Each row below holds a small network's activations on one input, seen along a few directions.
Each table varies a few parts of the input and shows all the possible inputs, shuffled.
A made-up example of a description, with smaller parts first: one of 8 places around a ring, together with either a single point or one of 9 places along a line or (one of 2 separate values, together with one of 6 places along a line).
Shared parts are said once, and a part with two or three values counts as separate values.

Other details of the inputs vary at random and push rows far along two fixed directions, the same in every table; ignore that.

Table:
x1: [  8 -25 -12   1  46 -44  40   5 -49 -72  40]
x2: [-65  10   1  -8 -40  35 -58 -18  52  55  47]
x3: [-14 -23  -7   9  13  -7   4 -16   0  -5 -27]
x4: [ 80  35  18 -52 -21  42  20  46  41  28 -57]
x5: [-23  37  20  13 -69  26 -30  -1   1  73  -8]
x6: [ 10 -12  -2  -6  13   3  28  20 -33 -22  16]
x7: [ 32  -4   0 -32 -14  48  23  34 -16  -5 -32]
x8: [ 79  55  48 -43 -15  60  37  25 -19  43 -68]
x9: [-16  -9 -18  48  60 -35   9 -14 -18 -58  17]
x10: [ 41  29  23 -12   4  55  -4  14  -8  20 -79]
x11: [-21 -47 -37  25  30 -58  11 -29 -20 -39  48]
x12: [ 75  42  29 -52 -10  29  26  37  26  41 -42]
x13: [-97   2  -2  16 -98  21 -79   5  -5  96  31]
x14: [  0   9 -14  31 -21  -2  -3   0   3 -14  10]
x15: [ -2   1 -24  40  23 -40  27 -13 -14 -54  42]
x16: [ 28 -11  27 -22 -19  19   1   3 -22  54 -27]
x17: [ 70  -5  30 -44  14  24  34   9 -32  26 -46]
x18: [ 32  -6   1 -25   6  13  28  26 -32 -30 -15]
x19: [ 25 -54 -35  11  43 -36  33  -8 -15 -71  16]
x20: [ 50  15   2 -22   9 -15  22  29  30 -18  -3]
x21: [-42  25  -5   6 -63  -6 -53   7  49  77  28]
x22: [-35 -33 -32  15 -33 -11 -33 -21   2  27  17]
x23: [ 43 -19  44  -1  45  -4  45   6 -24 -14 -40]
x24: [-75  12 -16  30 -66 -41 -63  -6  45  60  60]
x25: [-35 -10 -26 -11  35 -47  -7 -28  16 -78  61]
x26: [ 28 -10  17 -12  32  14  32  -5 -13   6 -49]
x27: [-15 -11 -35  40  49 -30   5 -14  -7 -76  -1]
x28: [-42 -34 -20  35  47 -63   9 -36 -17 -41  25]
x29: [-57  -5 -23  -6 -12   2 -41 -18  49 -22  47]
x30: [ 30 -23   3  -4  30  14  31   4  -1 -25 -53]
x31: [-67  22   7 -18 -46  26 -67 -20  41  61  38]
x32: [ 30  20  48 -52  23  11  13  -2   6 -14   5]
x33: [-36   9 -35  36 -44   6 -19  -9  19   3  16]
x34: [-17  -6 -10  47  60 -42   4 -14 -24 -56  19]
x35: [ -5  27  34  15  -7  32 -26   4 -12  46 -35]
Description of these inputs: one of 5 places along a line, together with either one of 2 separate values or one of 5 places around a ring.
Q: The inputs of x34 and x35 match in every part but the place on the line of 5. If x17 is changed in the same way as x34 into x35, which row does it become?
A: x16
Q: Change only the place on the line of 5 in x5. List by row number the other rows that result.
A: x8, x14, x15, x33
Q: Change only the place on the line of 5 in x32. List by row number the other rows that result.
A: x2, x25, x29, x31
Q: Change only the choice among 2 separate values in x2. List by row number the other rows that result.
A: x12

Table:
x36: [-14 -14 -24  17   2 -37  15  -9 -14 -34  52]
x37: [ 53 -15  22 -43  27  -4  45  24 -23 -33 -13]
x38: [  5  -1   6 -15  -5  -2  -4  -8   4  23  11]
x39: [-33   5 -24  29   9 -32 -21  -5  26  -7  18]
x40: [-9 12 21 -1  9 -5 -7 -6 -6  0 16]
x41: [ 23  10 -12  -5  -9  15   9   4   2 -12 -11]
x42: [-26   0  10   1   0  -8 -15 -23  -2   0  30]
x43: [  5  -6 -16   2  25 -17   7 -15  16 -25   6]
x44: [ -2  -4  10 -13  29  21   3  -1   7 -28 -11]
x45: [-15  -9   6 -20 -19  18 -26   7   8  44   5]
x46: [ 59  -4  15 -39  42  26  30  20   6 -21 -43]
x47: [  8 -14  -7 -15   1   4   1  10   9 -18 -12]
x48: [-15   9   9  -8  -2  35 -18 -10  19  10 -13]
x49: [ 41   2  21 -26   0  -5  32  10  -9  -2  -8]
x50: [-16  -8 -11  13  17 -44  -2  -9   1 -14  40]
x51: [ 32  -3  -7  -5  22 -23  30  -1   4 -46  -7]
x52: [ 16  14  31 -18   9  11   6  -7  -9   4   0]
x53: [ 21 -16 -14  -4  52 -24  26  -7   7 -56   5]
x54: [ 11  -1   4  -8   8 -15   7  -7   1   7  15]
x55: [-29  25  23   3 -17   7 -32   0   3  36  10]
x56: [ -9  -3 -37  29   7 -31   5 -10   1 -49  31]
x57: [-14  -4 -17   5 -21  -9 -12 -11  20  -1   4]
x58: [-19  -8   8  42 -23  16 -23   1 -23  48 -35]
x59: [ -1 -17   6   0  -1  39   1   6 -35  38 -56]
x60: [ 70  12  21 -27  11  16  51  23 -23 -11 -15]
x61: [  1  20 -16  18  -9  -4  -5  15   4 -12  -1]
x62: [ -8   2 -14  23   7 -39  14  11 -17 -30  40]
x63: [ 49   3  27 -43  11  24  18  14  -5  21 -25]
x64: [-28  10  -2  20  15  -6 -12 -15  18 -19  11]
x65: [-16 -25 -11  30   4  -3   4 -21 -32   9 -20]
x66: [-24  16 -21  22 -42  15 -31   5  18  24   5]
x67: [-28  17   5   4 -31  -1 -35   5  15  59  10]
x68: [-22 -11   2  37 -24  21 -21  -6 -21  51 -34]
x69: [-20  13   8   1 -39  -8 -18  13   6  40   7]
x70: [ 17 -12 -10 -10  15 -14  17   2   5 -40  -6]
x71: [-10  -4   3 -11 -37  -2  -8  -4   6  31  12]
x72: [-28 -25 -27  13   2 -29   1   4 -16 -30  52]
x73: [ 33  23  16 -19  -2  34   1  14  24  33 -43]
x74: [-10  12   5   5  13  10  -2 -17  16 -13  -2]
x75: [-26  15   0  22  24 -17  -9  -8  14 -28  10]
x76: [-10   8  -8   6 -25  -1 -16   3  22  13  -8]
x77: [-13  -9  18 -15  15   5  -9  -3 -11 -12  16]
x78: [ 32   9   1 -26 -13  48   2  27   0   8 -35]
x79: [ -8  21  18 -12 -19  49 -20 -12  26  35 -27]
x80: [-15  13  -3   8 -41  11 -13  12  -1  37  17]
x81: [ -9 -13 -17   5  -5 -16  10   3 -14 -16  37]
x82: [ 43   9  26 -25  -4   2  27  19  -8   7 -16]
x83: [ -7  -1 -26   7 -13   7 -10   2   5 -13   7]
x84: [ -5 -19  -4  -8  -4 -25   8   0  -6 -14  24]
x85: [  9 -26  -3  14  29   1  24  -8 -43 -11 -34]
x86: [ 43  12  10 -20  20  17  20   3  18   2 -33]
x87: [-26 -30 -20  49  15 -27   4 -26 -34 -13  -1]
x88: [-21   5 -20  22  -4 -35 -10   2  15 -21  11]
x89: [-35   6  19 -11 -32  32 -40 -10   8  49   9]
Q: Describe the family of inputs behind these rows.
A: one of 6 places along a line, together with either a single point or (one of 2 separate values, together with one of 4 places along a line)
Q: The inputs of x48 and x64 match in every part but the place on the line of 6. If x83 is changed in the same way as x48 into x64, which row does it become?
A: x66
Q: Which other rows agree with x49 in the place on the line of 6? List them by row number.
A: x51, x52, x54, x56, x60, x74, x86, x87
Q: Change only the choice among 2 separate values in x36. List by row number the other rows that result.
A: x41
Q: A walk changes only the place on the line of 4. It starts at x36 and steps to x71. List the rest of the walk in order.
A: x38, x42
Q: Change only the place on the line of 4 in x72. List by row number the other rows that result.
A: x37, x45, x77
